These are the activations of a small neural network, seen along a few directions. Each row is one input.
In each table, some parts of the input vary, and every possible input appears once, in random order.
A made-up example of a description, with smaller parts first: one of 2 separate values, together with either a single point or one of 9 places along a line or (one of 6 places along a line, together with one of 8 places around a ring).
Shared parts are said once, and a part with two or three values counts as separate values.

Other details of the inputs vary at random and push rows far along two fixed directions, the same in every table; ignore that.

A family of inputs:
r1: [ 14   0  -1   8  10 -10 -14  41  37   7   2  -2 -10  -4]
r2: [ -7  19  15   2  13  44  28   9 -27   4  20  35 -12 -32]
r3: [ -8  40  -8  -8  14  19  36 -10  -3  20   2  38  13 -43]
r4: [ -5  -4  -7   5   2 -29 -25  38  34   3  14 -30   1  -2]
r5: [ 26 -20  -1  11  -7 -12   9  29  29   4  17  -9 -13  13]
r6: [ -6 -13 -11  12  12 -17  26  16  37   4  -7   0 -14  -3]
r7: [ 16   1   1  -1 -14  10  -3 -46 -11  -4  -8  -7  -1  19]
r8: [ -9   2  -3 -14   2   9 -22 -28 -35  15   1 -11  30   9]
r9: [ -8  -7  19 -10 -22   1  -3 -50 -22   9 -19 -13   1   3]
r10: [ -8   3 -10  -7   9  -3  27  -6  19   5  -4  14  15 -17]
r11: [ -3  41 -11  -2  22  15  14  20  20   1  11  24   3 -33]
r12: [  6 -14  10  14  -6 -32 -16   4  17  -7   0  -1 -16  29]
r13: [  8  -3 -20 -19  -6  10  -4 -43  -9  -6  -8  -3  26  11]
r14: [ -4 -20 -17   9  23 -14   5  21  34  -4  14   2  17  11]
r15: [  8 -14 -26  16   8  -5  14  13  29  -9   3  -5 -16   7]
r16: [-10 -16 -10  10   6 -25  -5  30   9 -16   4  -6 -28   4]
r17: [  9  -3  23 -22 -16   4   4 -33 -14  22 -17   0  13  12]
r18: [  7  23   2  -2  -6  41  34   3 -23  -3  20  26 -21 -40]
r19: [ -4 -20  12  15 -14 -34 -24   7   4 -10   4 -14 -22  21]
r20: [ -4  42   6 -10  11  42   5  10 -17  -1   3  28 -13 -50]
r21: [ -7   2  -1 -30  -2   6 -24 -29 -15 -17 -13 -20  20   2]
r22: [ -8  -4  -4 -24  -6 -12 -23 -23 -34 -16  -8 -11  18  11]
r23: [  2  -1   8 -17 -16  -1 -38 -17 -43   8 -14   2   2   8]
r24: [-15  21  -7  -1  20  22  21  17   8 -21   4  13 -28 -35]
r25: [  6   1 -17 -13 -16   3 -17 -31 -28  10   1 -22  19   3]
r26: [  5 -30 -27  12  -1 -26   1  25  25 -10  17 -30   0   0]
r27: [ 12 -21  14   0 -14 -28 -20  19  12   4   1  -1  -8  34]
r28: [  1  12  -5 -19  -6 -12 -28 -26 -20   9  -8   7  25  21]
r29: [ 10   0   8   4 -37   9  -5 -36 -35 -13 -22 -31  27  35]
r30: [ -6 -21   5  34  11 -13   4  27  20  -3  21  -7 -20   5]
r31: [  5  18   0   6  14  11  29  19   9  21  -1  33  -6 -39]
r32: [  2  27  -3  13   0  35  35 -11 -17 -13  17  22 -25 -40]
r33: [ 24   3  -7 -13 -10  16 -17 -30 -24  12 -13   0  12   8]
r34: [ -3   1  -4 -17  -1   0 -16 -32 -19  -9 -23   8  -1  25]
r35: [ -2 -24 -11   9  17  -9  -3   1  18  -2  -6  -8  -1  29]
r36: [ -8  -5  23   8 -16  12  -9 -29 -35  -7 -21 -19  35  45]
r37: [ 10 -17  11  16  15  -7  11  36  26   9  18   6  -7  13]
r38: [ -9   6  16  23 -20 -13   4  25 -11 -21  -9   2   3  23]
r39: [-12 -24 -12  17  18  -7   5  22  14  -7  10 -10 -15   6]
r40: [-18  -4  -6  -1   4   4  23  -5   3   2  -7   1 -12 -19]
r41: [ -2  -4   9 -18 -18   9 -17 -32 -31  27 -21  -3  11  -7]
r42: [ -1  -5  18  25 -15 -22  -6  43  34 -22  -6 -32   2  24]
r43: [ -8 -20 -10  10  -4 -39  -3  28  28  24  10 -23   7  -6]
r44: [ -7   6  -2 -19 -13 -17 -32 -20 -36   5  -2 -10  16  11]
r45: [ -1 -28  21  20 -30 -38   1   9  15   3 -21 -39  20  34]
r46: [ 13  11 -18 -14  -7   8 -11 -37 -15  10  -3  -3  25   8]
r47: [  1  -6   6 -10  -2  18 -28 -22 -40  18  -8  -3  15   7]
r48: [ 16 -20 -16  20  -6 -13  -6  40  17   9  17 -13 -17 -10]
r49: [  5  18  19 -15  -3  13 -13 -41  -4 -10 -16  -5  -3  13]
r50: [  2 -15  17   2 -11 -11 -16  37  30  -2  14 -20 -21   4]
r51: [ -1 -10 -22   9   1   7  12   3   4 -10   7 -11 -19  -8]
r52: [ 12   9  24 -27 -12  15 -17 -21  -5   2 -12  -7   4  19]
r53: [ -5  25 -14   9  32  16  23  18   8  10  20  34  12 -24]
r54: [  6  35   2  -4  14  23  12  12 -23   3  -1  52 -11 -31]
r55: [  2   2  17  -9 -10  -1   5 -53 -10  10 -21  -2   7  10]
r56: [  6  29   1   3  30  40  21   6 -20  11   5  46   2 -30]
r57: [-10 -16  -7 -16   5   5 -17 -27 -23  -5  -3 -16  29  14]
r58: [ -3  -4  13  12  -3 -13 -11  18  30 -14   8 -19 -27  -3]
r59: [-11  19  17  -7  -4  33  39   1 -17  12   6  33 -15 -45]
r60: [ -9 -35  -8  -5  -9 -33  -8   0  18   7  -6 -32  15   8]
r61: [ -4  -3 -13  -5   9 -20  -1  12  15 -13   6  14   9   6]
r62: [ -2  17   7  23  28  20  33   5   8  -6  16  32 -16 -15]
r63: [  0  -8 -13   1  14 -19  -3  31  49 -14   6  -8   5   1]
r64: [ -6  26  16  -5  -3  26  18  14 -31  -8  14  42 -24 -33]
r65: [ -1  -2 -10   7  18 -10   5  26  41 -15  -3  -4 -21   2]
Description of these inputs: one of 5 separate values, together with either a single point or (one of 2 separate values, together with one of 6 places around a ring).
- The inputs of r65 and r35 match in every part but the choice among 5 separate values. If r52 is changed in the same way as r65 into r35, which row does it become? => r37
- Change only the place on the ring of 6 in r44. List by row number the other rows that result. => r16, r19, r22, r23, r64
- List by row number the other rows that have the choice among 5 separate values in common with r41. => r3, r6, r9, r10, r17, r31, r40, r43, r45, r55, r59, r60
- Change only the choice among 5 separate values in r42. List by row number the other rows that result. => r29, r36, r38, r45
- Change only the choice among 2 separate values in r1. List by row number the other rows that result. => r20
- Change only the choice among 5 separate values in r63. List by row number the other rows that result. => r10, r13, r14, r61
